These are the activations of a small neural network, seen along a few directions. Each row is one input.
In each table, some parts of the input vary, and every possible input appears once, in random order.
Descriptions start from the smaller parts, as in this example, which fits no table here: one of 8 places around a ring, together with either a single point or one of 11 places around a ring or (one of 3 separate values, together with one of 6 places along a line).
Shared parts are said once, and a part with two or three values counts as separate values.

Other details of the inputs shift rows strongly along three fixed directions, in all tables alike. That doesn't count.
These rows show it; all are for the same input, with only those details redrawn:
[-14 -23  42  -9 -13 -64  -4 -20 -22  24   9   2]
[  8   6  -4  49   9  29  69 -23 -35  20  20  13]
[-23 -10  20 -44 -30 -18 -25  -2  45  12  14   9]
[-23 -17  34 -12 -19 -42  -2 -18  -2  26  20  11]
[ 32   4 -25 -43  -2  47  -7  23  56 -30 -28 -16]
[-18 -25  44  -7 -15 -67  -4 -22 -25  27  13   4]
[ 57 -20   4 -27  21 -25 -11  13 -13 -33 -59 -40]

Table:
row 1: [ 15  25 -42  50  26  39  -9  -2  25 -14  13  32]
row 2: [  7  -5  17  51  17  13  48 -31 -70   6   3 -10]
row 3: [-49   5   3  21 -24 -37  -7  -9  -2  26  32  15]
row 4: [-17 -12  19 -46 -26 -18 -26   1  43   8   8   5]
row 5: [-39   8   9 -43 -17  22 -32   2  46  -2  24   6]
row 6: [-47   0   1 -26 -38  14 -17  16  66   1  15  26]
row 7: [-23  38 -39  17  -1  90  31  -1  13   0  36  14]
row 8: [-30 -14  15   9   0 -76 -10  -9 -34   9   4   1]
row 9: [ 32 -20   5  19  36 -55  13   2 -54 -29 -46 -30]
row 10: [ 43  -4 -19 -35   9  11 -23  40  15 -25 -49 -29]
row 11: [ 32  -9   6 -25  14  17 -22  23  -7 -35 -53 -34]
row 12: [-38   0  12 -37 -31  13 -44  16  32   6  14   4]
row 13: [ 32  15 -31 -25   6  19 -18  27  23 -15 -28 -25]
row 14: [ 38  15 -14  14  34  22 -45   4   1 -31 -10   0]
row 15: [ 52 -18  10 -13  23 -23  -1  21 -30 -22 -59 -32]
row 16: [ 17   8 -10  27  24  15  48  -8 -31   7   5   0]
row 17: [-23  19   1  12  -5  -5 -37 -15  38  34  55  55]
row 18: [-14  20 -42  16 -15  83  40   3  55 -16  17  19]
row 19: [-18  12 -22  73   0  32  62  -6 -35  17  23  22]
row 20: [ -3  19  -7  56  10  22  34 -17 -63  15  20  -7]
row 21: [ 30   7 -25 -13  21   5   6  15 -10 -13 -23 -18]
- Changing only one part turns row 2 into row 4. The same change can be made to row 20. Which row results? => row 13
- What is each input in this table made of? => one of 3 separate values, together with either a single point or one of 6 places around a ring
- List by row number the other rows that have the choice among 3 separate values in common with row 1. => row 3, row 6, row 8, row 9, row 18, row 19

Table:
row 22: [  8  34 -31  46  45  42  36   1 -40  15  26  23]
row 23: [ 32 -23  10 -32  17 -12 -14  22  -6 -62 -79 -56]
row 24: [-60 -16  11 -19 -43 -57 -17 -10  88  26  46  53]
row 25: [ 16  42 -44  45  37  40  34 -13 -41  11  27  -2]
row 26: [-37 -14  27 -33 -35 -46 -21 -12  85  44  50  70]
row 27: [ 13  18   0  38   6  66  69 -26 -31   6  16 -11]
row 28: [  0  11 -24 -68 -44  60  17  26  56   2  -3 -27]
row 29: [-19  35 -40 -33 -25 116 -18  -6  95 -18  42  16]
row 30: [ -17  -27   36    6  -10 -113  -84   12  -34   -7  -28  -15]
row 31: [-16 -14  50  73   9 -71 -15 -24 -91  52  26  30]
row 32: [ 55 -33  12 -67   7 -23  -2  45 -23 -25 -83 -57]
row 33: [ 57 -23  26 -49  29   1 -23  26  -8 -47 -75 -47]
row 34: [ -1 -16 -17 -46 -22   8  15  36  16 -25 -52 -42]
row 35: [-35  -4  17 -34 -47 -49 -22 -28  85  44  55  51]
row 36: [-38 -29  49  59   8 -82  13 -47 -91  10  18   7]
row 37: [ 13   9  -6  50  29  66  44 -22 -38  -2  21  21]
row 38: [  8  20 -43 -15  27   1 -31  33  13 -42 -28 -18]
row 39: [ 23  33 -31  78  12  53  19 -12 -36  17  20   4]
- Changing only one part turns row 32 into row 28. The same change can be made to row 31. Which row results? => row 39
- What is each input in this table made of? => one of 3 separate values, together with either a single point or one of 5 places along a line
- List by row number the other rows that have the choice among 3 separate values in common with row 24. => row 23, row 30, row 34, row 36, row 38

Table:
row 40: [  11  -23   47  -13   12 -115  -42  -27  -73   22  -14  -34]
row 41: [ 34  19 -10  14  17  19  -8  35 -15 -12 -39 -31]
row 42: [ -1  -3   4  19 -24  33  16 -12  27  25  21  26]
row 43: [-28 -27  34 -46 -31  -7 -10  11  38  11  -8   5]
row 44: [ 36   8 -45 -14  12  26   7  29  -3 -18 -16 -22]
row 45: [ -5   4  27  37  22  23  29 -19 -77  11  21 -10]
row 46: [-10   1 -11 -17   3 -29 -51  -9  40 -11   6   4]
row 47: [-36   5  11  18   3  47   4 -14   1 -14  32  15]
row 48: [ 29  -7 -11 -29  29  37  33   9  17 -21 -31 -17]
row 49: [ 27  23 -19  21  31  30 -20  19  11 -50 -19  -6]
row 50: [-18  -5  -3 -23 -31 -23 -35  16  21  26   8  -5]
row 51: [-13  -6  19 -27 -28 -28 -17  27  54  13 -10  16]
row 52: [-42  14 -19  11 -15  20  30 -26  20   5  34  20]
row 53: [ -1  -1  31 -32 -15 -25 -49  -7 -17  -4   4 -19]
row 54: [ 19  16 -21  28  16  25  -9  31  17 -35 -39 -15]
row 55: [ 29   5 -31  -6  -9  34   4  21   1  -6 -27 -27]
row 56: [ 33  38 -26  -3  31  30  -4  21   6 -17 -23 -24]
row 57: [ 44   9  -5  12  14  30   7  30  25 -16 -39  -6]
row 58: [ 23  -3   3  -6  14  41   1  21 -27 -17 -41 -42]
row 59: [-15 -13  31  16  -7  32  31  -9  -5  20   8  12]
row 60: [ -3  16   2  -2 -11  32  27 -28  30  13  26  22]
row 61: [-20  -4  20 -24 -19 -15 -54 -12  21 -28   8   1]
row 62: [ -7  16  24 -24  -1 -23 -58  18   7  -2   9  -6]
row 63: [-11   3 -12  14  16  35  -9   9  -3  30  23  77]
row 64: [ 33   5 -23 -21   1  18  20  19 -27 -27 -30 -35]
row 65: [-32  24 -14  -5 -19  27  29 -19   6  26  38   7]
row 66: [-27 -19  26  66 -16 -53  47 -36 -82  21   4   4]
row 67: [ -1  10  19 -35   2 -25 -30   7  56   4   0  15]
row 68: [ 77 -22  22  33  41 -32  10 -19 -71 -18 -31 -20]
row 69: [ 25   8  29  62  32 -13  36 -18 -54  12  17  21]
row 70: [-19  18 -22  22  -1  26   6 -27  22   1  30  18]
row 71: [-10   0  21   1  13  24  34 -22   0  15  16  12]
row 72: [-38  -7  16  33  -6  30  19 -11 -15   2  10   5]
row 73: [-13  12 -16  20  24  23 -19  14 -45  33  17  47]
row 74: [ -3 -13  16  -9  -3 -34 -59 -11   5 -22   4  -2]
row 75: [-41   1 -19  32 -34  22  21 -11  20  17  30  25]
row 76: [-14  15 -18  37   2  28 -14 -17  16  -5  44  29]
row 77: [ -2 -19   0 -44 -20 -28 -18  13  46   6  12  18]
row 78: [-17  31  -9  -1 -13  37  15 -22   3  17  30   2]
row 79: [ -7   2   1  72  24 -41  61  -3 -77   2   7   9]
row 80: [ 26  -3 -13  18   2  23  -2   4 -11 -40 -48 -28]
row 81: [ 42  18 -26   1  20  39 -26  12  -3 -18  -3 -18]
row 82: [ 24   6 -50   4  27  13   1   6  23 -30 -18 -11]
row 83: [-46  12   1  10   4  38  17 -21  15   0  30  15]
row 84: [  7  -4  22 -26  -7 -30 -56  -4 -14   1   8 -16]
row 85: [ -3 -12   3 -48 -14 -23 -16  -7  55  11   9  11]
row 86: [  16  -19   36   -6   20 -113  -46  -21  -67   22  -12  -30]
row 87: [-18 -15  21 -38 -50 -12  -9   1  46  12  -3  13]
row 88: [ -2 -20  15  82  13 -53  12 -28 -72  19   5   2]
row 89: [ 26  -2 -38  15  50  20 -37  29 -28 -31 -40  28]
row 90: [-21  14  -1   7 -13  12  44  12  27  20  34  41]
row 91: [-54  -4   3  19 -22  35  31  -4   7   8  19  14]
row 92: [-60  -2  -2   5 -16  32  41  -3   4   3  41  24]
row 93: [ 35  14 -42 -18  18  30   8   9   4 -13 -20 -30]
row 94: [ 62   2 -18   4  26  34 -12   5  19 -26 -10   1]
row 95: [ 33  -8 -42   8  21  -1   8  20  -7 -39 -27 -15]
row 96: [-39  14  -5 -10   0  39  33  -8   0  23  32   2]
row 97: [ 21 -13  -6 -31  12  38  37  22   8 -25 -24 -10]
row 98: [ -6  -4   6 -17 -20 -18 -52  12  15  19   3 -11]
row 99: [  1  -3  16 -32   7 -50 -11  10  34   7  -8   8]
row 100: [ 28   7 -36 -21   0  30  12  23  -4 -17 -14 -23]
row 101: [-30  28 -13   8 -12  18  28  20   1  20  35  17]
row 102: [-18 -20  -5   1 -18 -43 -32   8  19   0  -7   0]
row 103: [ -5 -13  39 -21  20 -47 -16 -12 -53   7 -16 -34]
row 104: [-10  -4   6   3 -23   7  55 -14  -6  14  25  24]
row 105: [-11 -19  46 -48  -5   0 -37   1  28  -9   5   4]
row 106: [-10  -8  12 -53 -21 -20  -8 -10  50   5   4   8]
row 107: [ 50   6 -19  -9  20  28   9  -8  26 -15 -17  -6]
row 108: [ 54 -15 -20 -13  12   7  29  14  -3 -24 -31 -12]
row 109: [-30 -17  10 -30 -28 -43 -13   0   4 -18   0  -2]
row 110: [ 21  22 -25   3   3  26   6  42   6  -8 -32 -23]
row 111: [-22  17   3 -34  -1 -35 -27  17  23  14   4  -7]
row 112: [-24  10   0  16 -36  19  31  -8 -23  29  16   1]
row 113: [-27  20 -16  32  15 -10  26  -3   4   3  17  17]
row 114: [ -7 -22  12 -35 -40 -19 -20   5  51  16  -2  12]
row 115: [-38   2   6  -1  -9  24  43   1 -32  20  32   3]
row 116: [-15  -4  14 -25 -33 -11 -47   5  15  21   6 -10]
row 117: [-51 -12  11 -41  -5 -16 -18  -3  31  -6   8   0]
row 118: [ 33  16 -45 -12  22  22   1  12   9  -8 -13 -23]
row 119: [  6   1  20  22  34 -77 -21  -8 -35 -15 -25 -14]
row 120: [-17 -13  -5 -21  -2 -45 -25 -12  18  -6   1  -3]
row 121: [ 23 -10   9 -28   8 -39 -34 -10  32   5  -3   4]
row 122: [ 21  -7  -5  53  28 -25  62 -34 -44  33  22  19]
row 123: [ 26 -18  53  50  16 -47  32 -46 -90  14   9   4]
row 124: [ 30   9 -21   5  23  12   1 -12  -6 -43 -35 -27]
row 125: [ 60 -12 -13  17  17  14  -1  12   6 -12 -36 -13]
row 126: [-14   3  14  14 -35  38  26 -17  23  23  20  26]
row 127: [-15 -19  12   0 -20 -31 -45  -3  13  -6 -10  -5]
row 128: [ -5 -15  19  29   6 -76  -7  15 -36  -6 -35 -14]
row 129: [-32 -19  32 -35 -23 -22 -18  12 -12  17  -9 -20]
row 130: [  4 -10  -6  31 -15   3  32  -6   8  31  17  25]
row 131: [-40   3 -23  17 -24  19  30  -9  13   7  45  30]
row 132: [ 32  12 -14  -5  -8  47  -2  15  -9 -17 -36 -34]
- What is each input in this table made of? => one of 3 separate values, together with either a single point or (one of 5 places along a line, together with one of 6 places around a ring)
- Changing only the choice among 3 separate values turns row 71 into row 103. The same change can be made to row 51. Which row results? => row 110
- Changing only the choice among 3 separate values turns row 132 into row 126. The same change can be made to row 64. Which row results? => row 104
- Changing only the choice among 3 separate values turns row 82 into row 118. The same change can be made to row 119. Which row results? => row 56
- Change only the place on the line of 5 in row 104. List by row number the other rows that result. => row 77, row 90, row 97, row 108
- Start at row 68 and move only the place on the ring of 6, one step at a time. The first step leads to row 42. Which rows follow, in order? => row 114, row 108, row 85, row 107

Table:
row 133: [ 53 -17 -14   4  44 -53 -51  30 -31 -63 -76 -43]
row 134: [-26   7 -23  61 -15  18  72 -10  -2  14  25  29]
row 135: [ 45  33 -48 -21  16  93 -25  21  45 -21  -5  -5]
row 136: [ 62  15 -27 -46  18  60 -21  29  54 -25 -32 -14]
row 137: [-41  33  -4  60 -11 108  49 -38  -8  26  72  41]
row 138: [-51 -28  71 -35 -19 -92 -78  -7 -44   2  -3 -21]
row 139: [-58  -2  24 -84 -63  -6 -33   0  92  48  58  40]
row 140: [ -4 -10  -6 101  28 -44  64 -18 -97  11  -4   5]
row 141: [  17  -13   19   46   13  -56   61  -16 -106   34   -7  -22]
row 142: [ 33  -8 -16 -35  16  28 -19  38 -12 -61 -78 -64]
row 143: [   8    9    1   90   42  -34   44  -28 -112   20   16    0]
row 144: [-34  35 -42  70   1  58  77 -13 -19  33  50  30]
row 145: [-70 -25  54 -39 -54 -48 -14  -9   7  24  21  -5]
row 146: [ 37   5 -49 -16   3  65  27  22  77 -40 -26  10]
row 147: [ -50  -26   43  -51  -43 -109  -40   -3   20   32   13    1]
row 148: [ 35  30 -46 -34   5  91  -7  21 101 -24  -3  15]
row 149: [-57   7  22 -39 -35 -28 -74 -17  69  34  62  43]
row 150: [ 78 -32  30 -37  37 -19 -32  14 -29 -56 -88 -61]
row 151: [  7  20  -6  62  29   2  30 -11 -91  23  19  -3]
row 152: [-33 -54  84 -59 -32 -97 -32 -20 -16  18  -4 -13]
row 153: [-23  27 -27  46  -2  42  54  -3 -40  36  35  12]
row 154: [ 36  22 -55   7  18  76 -23  17  67 -47 -16  11]
row 155: [-55   2  12 -44 -46  -3   2 -15  81  42  61  48]
row 156: [ 90 -30   3  -7  48 -51 -32  18  -9 -58 -89 -34]
- Changing only one part turns row 135 into row 149. The same change can be made to row 139. Which row results? => row 155
- What is each input in this table made of? => one of 4 places along a line, together with one of 6 places around a ring
- Change only the place on the line of 4 in row 156. List by row number the other rows that result. => row 136, row 148, row 150
- Start at row 138 and move only the place on the ring of 6, one step at a time. The first step leads to row 142. Which rows follow, in order? => row 145, row 152, row 150, row 137
- Start at row 146 and move only the place on the ring of 6, one step at a time. The first step leads to row 156. Which rows follow, in order? => row 154, row 133, row 140, row 134
